Small tables with named rows and columns. After each table, cells are looked up by row and column.

zopivim.tsv
	takila	dimo
pel	527	287
paro	950	851
tir	818	753
rokudak	700	201
teziv	228	687
zuki	795	908
von	513	585
pebazi	660	127
lobunev	754	397
negid	781	433
folazem	90	815
duv	576	793

paro, takila => 950
folazem, dimo => 815
duv, takila => 576
tir, takila => 818
lobunev, dimo => 397
lobunev, takila => 754
negid, takila => 781
pel, dimo => 287
pel, takila => 527
von, dimo => 585
rokudak, takila => 700
zuki, takila => 795
teziv, dimo => 687
pebazi, dimo => 127
teziv, takila => 228
duv, dimo => 793
folazem, takila => 90
paro, dimo => 851
zuki, dimo => 908
negid, dimo => 433

Table ratase
	viko	pok	panelal	fano
sunumef	160	156	228	167
deto	73	213	35	69
lop	118	203	174	127
vov	121	153	32	150
lumed	168	85	103	177
giz	107	95	207	196
kavekom	137	72	108	131
lages	76	230	86	31
vod	72	81	153	109
gel	69	33	58	131
regago	175	91	235	117
desug	122	124	84	176
vok	78	93	67	76

What is the panelal of vov in ratase?
32
What is the viko of lop in ratase?
118
What is the viko of gel in ratase?
69
What is the panelal of vok in ratase?
67
What is the viko of regago in ratase?
175
What is the panelal of giz in ratase?
207
What is the panelal of sunumef in ratase?
228
What is the pok of sunumef in ratase?
156
What is the fano of deto in ratase?
69

pusak =
	vifeba	vaf	mal	kepir	pafikid	lik	bufati	debe	rab
buri	618	613	495	652	569	471	518	521	525
lidekur	458	569	555	598	643	306	587	597	622
vul	504	545	560	560	542	473	548	552	552
zozil	509	599	536	631	671	133	545	631	632
gen	520	583	572	620	579	215	548	576	562
kedavob	455	472	679	353	419	931	589	527	543
muf	582	553	537	576	562	511	571	568	556
misiv	589	546	572	602	501	715	608	499	531
furip	555	575	544	620	600	416	552	607	598
bikuz	520	576	620	493	557	619	524	647	524
revug	495	557	587	547	579	395	588	607	590
nilu	536	539	617	505	532	658	521	604	551
ridep	648	551	532	585	607	661	603	591	559

debe of zozil = 631
bufati of nilu = 521
rab of buri = 525
lik of revug = 395
bufati of lidekur = 587
pafikid of revug = 579
lik of gen = 215
kepir of misiv = 602
bufati of zozil = 545
kepir of vul = 560
lik of ridep = 661
rab of furip = 598

batemeg
         nalibi  vakedu
tubel     83.14   76.23
rifumiz   95.58   89.17
povofo    47.25   98.42
mif       14.31   31.52
tid       88.95   50.31

povofo, vakedu -> 98.42
tubel, vakedu -> 76.23
rifumiz, vakedu -> 89.17
rifumiz, nalibi -> 95.58
mif, vakedu -> 31.52
mif, nalibi -> 14.31

Table luvegi
	pepelog	kogide	ponopeg	regenel	fir	ruvida	tazu	sel	lib	puliro
vagu	186	67	175	137	180	120	87	178	149	140
koli	113	127	133	134	214	109	110	137	138	166
nom	131	81	162	143	223	134	146	171	122	159
gup	187	80	149	156	195	83	62	146	140	150
tatutul	103	90	148	163	221	126	147	150	150	160
dut	107	83	156	147	198	137	148	162	142	156
fuz	161	120	117	131	196	131	75	150	148	152
nak	160	65	163	138	213	145	121	165	140	152
kuzani	143	136	139	93	168	120	121	161	82	131
dedobif	134	78	174	152	215	103	122	158	126	148
vab	141	80	187	131	226	113	167	180	109	130
lotoke	198	109	137	102	148	129	71	208	122	127
kasap	154	54	175	139	229	121	133	157	132	146

What is the kogide of fuz in luvegi?
120
What is the tazu of koli in luvegi?
110
What is the fir of koli in luvegi?
214
What is the fir of lotoke in luvegi?
148
What is the tazu of nak in luvegi?
121
What is the kogide of dedobif in luvegi?
78
What is the ponopeg of nak in luvegi?
163
What is the sel of tatutul in luvegi?
150
What is the sel of dut in luvegi?
162
What is the puliro of gup in luvegi?
150
What is the puliro of nak in luvegi?
152
What is the sel of lotoke in luvegi?
208
What is the puliro of kuzani in luvegi?
131
What is the sel of dedobif in luvegi?
158

fid:
,zuzudi,nuv
mupafoz,0.6,0.3
molapi,0.4,0.5
pezul,0.5,0.7
kiremu,0.9,0.8
bib,0.6,0.7
gitala,0.4,0.4
demopub,0.8,0.6
meke,0.5,0.3
viviguz,0.2,0.5
tipeze,0.9,0.7
fif,0.8,0.6
tud,0.5,0.3
bek,0.7,0.3
fus,0.4,0.3

zuzudi of tud is 0.5
zuzudi of molapi is 0.4
zuzudi of meke is 0.5
zuzudi of bek is 0.7
nuv of bek is 0.3
nuv of tud is 0.3
zuzudi of demopub is 0.8

mebilil:
|  | saturo | bukun | lefu | nes |
|---|---|---|---|---|
| muv | 5605 | 4367 | 3674 | 5886 |
| liv | 3329 | 4331 | 3668 | 5894 |
| zutam | 5332 | 4312 | 3678 | 5899 |
| bes | 2688 | 5636 | 5620 | 5442 |
| zuvelak | 5852 | 5356 | 5321 | 5435 |
| mulupe | 5859 | 4193 | 2863 | 6200 |
| mitokid | 5441 | 4220 | 3217 | 6087 |
| nake | 5352 | 4494 | 4206 | 5715 |
| masoza | 7048 | 6317 | 5952 | 5574 |
| karekez | 6234 | 6379 | 5964 | 5571 |
| tonaser | 3739 | 7896 | 6144 | 6032 |
| tinetu | 5324 | 5569 | 5536 | 5459 |
| rinoli | 3226 | 4090 | 2155 | 6468 |
| vor | 6666 | 4753 | 4614 | 5568 |

What is the lefu of zuvelak in mebilil?
5321
What is the nes of mulupe in mebilil?
6200
What is the bukun of nake in mebilil?
4494
What is the lefu of karekez in mebilil?
5964
What is the bukun of zuvelak in mebilil?
5356
What is the bukun of bes in mebilil?
5636
What is the saturo of nake in mebilil?
5352
What is the saturo of bes in mebilil?
2688
What is the lefu of tinetu in mebilil?
5536
What is the nes of mitokid in mebilil?
6087
What is the lefu of nake in mebilil?
4206
What is the nes of vor in mebilil?
5568

